These are the activations of a small network on made-up records, seen along a few directions, one row for each record.
After each row come some of the record's fields: Vol, Lef, Vezod, Lato, Pigi, Mib, Kaga.
A field that a record lacks is left out.
Other fields move the rows too, some of them a lot.
In the rows, zero is written as 500.
Strong random noise was added to every row along 3 fixed directions; ignore it. To show where, here is one row again and again, with new noise each time:
[506 540 564 461 473 445 522 453 563 592 475 555 464 495 579 476 508 539
 470 522 509 529]
[492 478 539 581 482 240 449 241 459 441 565 517 748 690 293 569 482 551
 585 395 416 517]
[457 526 595 563 496 470 638 428 549 461 450 571 388 533 653 513 466 534
 601 497 473 502]
[446 625 512 189 502 459 430 384 595 762 507 452 489 420 706 576 462 459
 375 563 487 542]
[480 507 582 582 485 407 583 393 525 458 479 566 487 575 538 510 482 548
 587 471 467 509]

[371 624 469 395 602 506 538 265 493 439 555 359 600 601 673 744 345 437
 679 356 425 476]  Vol: z2 / Lef: h4 / Vezod: j1 / Pigi: t1 / Mib: l4 / Kaga: s4
[541 624 480 363 480 565 338 513 546 624 506 538 498 476 601 535 535 430
 347 558 544 582]  Vol: z2 / Lef: h5 / Vezod: j1 / Pigi: t3 / Mib: l2 / Kaga: s1
[407 600 434 324 474 630 494 397 530 611 467 414 325 427 804 622 434 369
 454 553 485 502]  Vol: z4 / Lef: h1 / Vezod: j2 / Lato: f1 / Pigi: t3 / Mib: l1 / Kaga: s5
[437 416 591 445 546 467 622 472 426 450 536 297 648 502 475 464 457 492
 617 421 444 398]  Vol: z1 / Pigi: t2 / Mib: l4 / Kaga: s4
[507 432 542 586 486 398 575 594 411 359 447 500 435 455 442 397 525 499
 626 497 451 423]  Vol: z1 / Pigi: t1 / Mib: l3 / Kaga: s3
[367 460 505 341 558 485 530 503 480 542 496 414 510 420 561 521 463 422
 573 567 480 440]  Vol: z3 / Lef: h4 / Pigi: t2 / Mib: l4 / Kaga: s7
[463 354 565 670 477 354 542 497 428 320 510 469 656 585 241 469 538 499
 659 500 461 452]  Vol: z3 / Lef: h5 / Pigi: t2 / Mib: l1 / Kaga: s6
[382 617 432 474 547 469 445 294 460 398 485 536 510 615 582 672 422 401
 627 451 407 547]  Vol: z2 / Lef: h4 / Vezod: j1 / Pigi: t3 / Mib: l1 / Kaga: s5
[480 458 483 455 558 351 408 454 373 404 531 510 560 473 398 477 522 387
 521 547 396 473]  Vol: z1 / Pigi: t3 / Mib: l4 / Kaga: s2
[399 440 484 461 532 476 623 671 449 449 485 488 413 396 563 442 457 481
 515 594 524 473]  Vol: z3 / Lef: h4
[417 458 458 300 524 429 407 484 447 569 546 405 612 446 453 477 450 419
 511 583 483 453]  Vol: z3 / Lef: h4 / Pigi: t3 / Mib: l4 / Kaga: s7
[444 401 568 583 531 437 615 529 417 350 465 467 503 514 433 413 540 477
 631 499 453 408]  Vol: z1 / Pigi: t2 / Mib: l4 / Kaga: s7
[515 291 563 727 504 367 603 486 381 285 514 523 658 585 225 433 511 520
 689 428 492 443]  Vol: z3 / Lef: h2 / Pigi: t2 / Mib: l2 / Kaga: s1
[482 441 473 402 540 457 463 509 438 479 497 535 462 385 504 496 467 367
 513 597 470 511]  Vol: z3 / Lef: h2 / Pigi: t3 / Mib: l4 / Kaga: s2
[560 525 429 596 471 449 482 547 465 451 472 630 530 556 379 480 549 516
 376 462 571 614]  Vol: z2 / Lef: h2 / Vezod: j1
[407 455 511 380 553 521 543 540 456 489 513 447 466 414 618 484 420 421
 598 583 477 441]  Vol: z3 / Lef: h4 / Pigi: t3 / Mib: l2 / Kaga: s1
[425 488 478 354 533 447 572 623 431 497 495 417 456 390 568 443 491 442
 428 581 475 472]  Vol: z1
[471 496 491 568 489 598 653 591 570 484 516 487 481 603 569 494 437 591
 474 385 499 510]  Vol: z2 / Lef: h4 / Vezod: j3
[466 461 495 347 544 537 593 566 499 521 487 420 411 350 650 504 428 408
 574 575 517 443]  Vol: z3 / Lef: h2 / Pigi: t1 / Mib: l2 / Kaga: s1
[451 329 566 838 491 436 688 567 383 153 444 593 445 588 362 374 465 532
 821 495 456 426]  Vol: z3 / Lef: h4 / Pigi: t3 / Mib: l1 / Kaga: s5
[574 519 542 551 403 584 592 509 613 585 546 501 504 608 538 387 479 594
 486 456 490 516]  Vol: z4 / Lef: h3 / Vezod: j3 / Lato: f3 / Pigi: t3 / Mib: l1 / Kaga: s5
[487 410 516 442 488 515 569 604 503 544 437 480 473 387 456 403 533 456
 509 580 548 490]  Vol: z3 / Lef: h2 / Pigi: t2 / Mib: l1 / Kaga: s6
[536 496 503 435 468 457 358 480 549 674 460 474 565 472 461 470 544 579
 343 489 524 560]  Vol: z4 / Lef: h3 / Vezod: j4 / Lato: f1 / Pigi: t2 / Mib: l3 / Kaga: s3
[595 478 526 579 526 479 420 488 504 451 496 642 408 533 451 439 561 548
 441 548 520 594]  Vol: z4 / Lef: h3 / Vezod: j4 / Lato: f5 / Pigi: t3 / Mib: l4 / Kaga: s2
[401 580 385 498 555 323 408 311 407 397 565 521 696 665 385 688 453 456
 502 402 430 577]  Vol: z2 / Lef: h4 / Vezod: j1
[566 378 555 511 422 499 529 726 484 575 407 569 420 339 403 306 579 524
 442 566 601 501]  Vol: z3 / Lef: h2 / Pigi: t2 / Mib: l3 / Kaga: s3
[348 505 554 404 521 505 636 526 489 395 458 400 316 390 763 624 373 391
 716 569 414 418]  Vol: z3 / Lef: h5 / Pigi: t1 / Mib: l3 / Kaga: s3
[455 384 548 512 508 522 636 579 477 447 442 487 438 428 502 427 495 460
 597 548 535 447]  Vol: z3 / Lef: h2 / Pigi: t2 / Mib: l4 / Kaga: s7
[475 416 528 585 557 366 584 469 384 290 530 434 569 543 415 479 485 467
 692 460 415 389]  Vol: z1 / Pigi: t1 / Mib: l2 / Kaga: s1
[329 504 503 244 538 478 490 403 472 498 549 311 539 454 653 633 365 337
 604 597 405 435]  Vol: z3 / Lef: h5 / Pigi: t3 / Mib: l4 / Kaga: s7
[493 459 543 422 520 483 446 642 503 551 481 544 418 335 522 467 572 412
 429 647 518 506]  Vol: z3 / Lef: h5 / Pigi: t2 / Mib: l4 / Kaga: s2
[386 401 477 497 533 408 660 515 401 343 509 439 513 484 491 540 395 441
 606 514 465 471]  Vol: z3 / Lef: h2
[413 448 529 506 551 422 501 460 422 331 526 505 473 475 532 584 439 364
 642 584 394 473]  Vol: z3 / Lef: h5 / Pigi: t3 / Mib: l4 / Kaga: s2
[586 456 557 751 425 602 642 650 585 431 446 588 399 599 488 391 503 657
 590 348 523 476]  Vol: z2 / Lef: h4 / Vezod: j3 / Pigi: t1 / Mib: l3 / Kaga: s3
[665 383 525 522 440 419 384 707 421 558 515 531 624 436 224 191 647 545
 346 568 573 480]  Vol: z1 / Pigi: t3 / Mib: l2 / Kaga: s1
[445 640 434 530 610 496 466 406 499 389 460 657 342 504 670 673 491 388
 585 499 444 556]  Vol: z2 / Lef: h4 / Vezod: j1 / Pigi: t1 / Mib: l4 / Kaga: s2
[472 404 572 491 504 433 581 493 459 410 586 284 683 520 428 518 403 503
 669 455 472 400]  Vol: z3 / Lef: h5 / Pigi: t1 / Mib: l4 / Kaga: s4
[485 432 459 531 570 334 433 503 414 396 536 553 548 458 358 509 510 436
 593 545 455 468]  Vol: z3 / Lef: h4 / Pigi: t1 / Mib: l4 / Kaga: s2
[464 655 447 407 514 535 438 507 536 558 425 587 337 438 691 587 495 449
 491 505 513 549]  Vol: z2 / Lef: h4 / Vezod: j1 / Pigi: t1 / Mib: l3 / Kaga: s3
[456 413 512 458 490 426 516 482 468 488 486 429 570 492 396 504 521 422
 537 536 495 453]  Vol: z3 / Lef: h1 / Pigi: t2 / Mib: l1 / Kaga: s6
[460 406 500 588 555 401 485 522 396 343 507 596 487 475 411 464 490 432
 620 564 448 476]  Vol: z3 / Lef: h4 / Pigi: t3 / Mib: l4 / Kaga: s2
[627 380 541 522 470 377 476 599 422 506 569 355 758 499 205 291 557 582
 482 436 536 420]  Vol: z1 / Pigi: t1 / Mib: l4 / Kaga: s4
[602 341 572 616 415 415 443 699 477 511 499 528 628 475 188 281 644 562
 432 573 596 481]  Vol: z3 / Lef: h5 / Pigi: t2 / Mib: l4 / Kaga: s7
[642 471 593 510 439 717 633 637 649 646 565 356 478 547 563 361 494 713
 444 373 600 493]  Vol: z4 / Lef: h3 / Vezod: j3 / Lato: f5 / Pigi: t1 / Mib: l4 / Kaga: s4
[442 500 546 267 545 672 653 700 567 642 479 332 351 267 799 421 406 477
 539 592 574 411]  Vol: z3 / Lef: h4 / Pigi: t1 / Mib: l4 / Kaga: s4

Which values does each new row have?
[404 439 595 488 479 489 592 582 477 441 446 465 402 414 588 518 473 451
 621 556 464 454]  Vol: z3 / Lef: h5 / Pigi: t2 / Mib: l3 / Kaga: s3
[356 493 434 221 526 320 412 437 425 547 615 297 708 467 456 647 404 386
 438 564 428 491]  Vol: z3 / Lef: h5
[463 396 634 525 518 674 746 752 531 510 434 442 351 347 664 325 478 554
 599 544 598 412]  Vol: z3 / Lef: h4 / Pigi: t2 / Mib: l4 / Kaga: s4
[332 600 514 538 620 567 621 329 491 345 458 552 389 584 767 726 421 406
 713 425 418 504]  Vol: z2 / Lef: h4 / Vezod: j1 / Pigi: t2 / Mib: l2 / Kaga: s1
[530 465 529 659 542 520 582 470 539 396 472 488 455 555 581 495 466 582
 595 462 493 486]  Vol: z4 / Lef: h3 / Vezod: j4 / Lato: f1 / Pigi: t1 / Mib: l2 / Kaga: s1
[474 594 488 490 494 506 421 500 510 556 421 629 429 490 550 543 556 486
 459 471 524 571]  Vol: z2 / Lef: h4 / Vezod: j1 / Pigi: t2 / Mib: l3 / Kaga: s3
[483 424 494 305 522 437 521 447 461 561 586 256 718 448 435 522 384 462
 567 451 504 426]  Vol: z3 / Lef: h2 / Pigi: t1 / Mib: l4 / Kaga: s4
[478 533 507 403 485 650 630 575 601 601 550 411 381 539 686 515 451 600
 390 454 517 550]  Vol: z4 / Lef: h3 / Vezod: j3 / Lato: f5
[531 412 587 611 483 561 653 760 494 447 374 559 321 382 494 246 636 523
 513 596 557 449]  Vol: z1 / Pigi: t2 / Mib: l1 / Kaga: s6
[504 583 429 341 584 477 353 410 569 624 501 472 457 417 647 602 482 457
 380 559 467 556]  Vol: z4 / Lef: h3 / Vezod: j4 / Lato: f1 / Pigi: t1 / Mib: l4 / Kaga: s2
[435 505 497 467 529 366 410 325 482 491 489 500 651 604 412 616 457 504
 546 392 436 521]  Vol: z2 / Lef: h4 / Vezod: j4 / Pigi: t2 / Mib: l3 / Kaga: s3
[568 521 484 590 564 487 466 557 547 446 439 670 380 474 523 472 538 505
 484 526 529 537]  Vol: z2 / Lef: h4 / Vezod: j4 / Pigi: t1 / Mib: l4 / Kaga: s2
[576 534 537 641 417 443 381 537 499 489 445 646 534 563 352 486 623 535
 430 455 540 589]  Vol: z2 / Lef: h5 / Vezod: j1 / Pigi: t2 / Mib: l3 / Kaga: s3
[449 573 427 189 544 418 375 403 521 668 580 381 572 496 550 605 455 506
 290 540 510 592]  Vol: z4 / Lef: h3 / Vezod: j4 / Lato: f5
[482 648 421 433 565 383 302 314 490 456 545 558 557 555 514 744 507 360
 486 489 416 581]  Vol: z2 / Lef: h5 / Vezod: j1 / Pigi: t1 / Mib: l4 / Kaga: s2
[493 470 488 427 495 525 537 708 518 550 437 505 349 327 558 367 518 483
 521 630 563 456]  Vol: z3 / Lef: h4 / Pigi: t1 / Mib: l1 / Kaga: s5
[483 401 556 601 502 469 602 579 408 329 463 496 457 506 450 343 519 479
 621 539 468 412]  Vol: z1 / Pigi: t3 / Mib: l4 / Kaga: s7
[529 456 479 516 461 490 496 346 562 551 551 409 768 702 296 559 481 543
 497 297 452 527]  Vol: z2 / Lef: h2 / Vezod: j3 / Pigi: t2 / Mib: l1 / Kaga: s6
[468 593 467 288 476 679 490 415 628 699 552 393 429 580 706 566 424 527
 428 411 483 540]  Vol: z4 / Lef: h4 / Vezod: j3 / Lato: f5 / Pigi: t3 / Mib: l1 / Kaga: s5
[586 578 517 598 483 558 477 593 552 464 463 610 403 505 566 493 571 500
 474 517 568 545]  Vol: z2 / Lef: h5 / Vezod: j1 / Pigi: t1 / Mib: l2 / Kaga: s1
[500 475 498 335 470 536 548 667 515 599 422 476 326 278 632 431 471 440
 495 602 550 476]  Vol: z3 / Lef: h2 / Pigi: t1 / Mib: l3 / Kaga: s3
[628 464 550 430 433 642 475 609 636 783 571 370 739 559 380 357 528 669
 314 329 600 509]  Vol: z2 / Lef: h4 / Vezod: j3 / Pigi: t2 / Mib: l4 / Kaga: s4
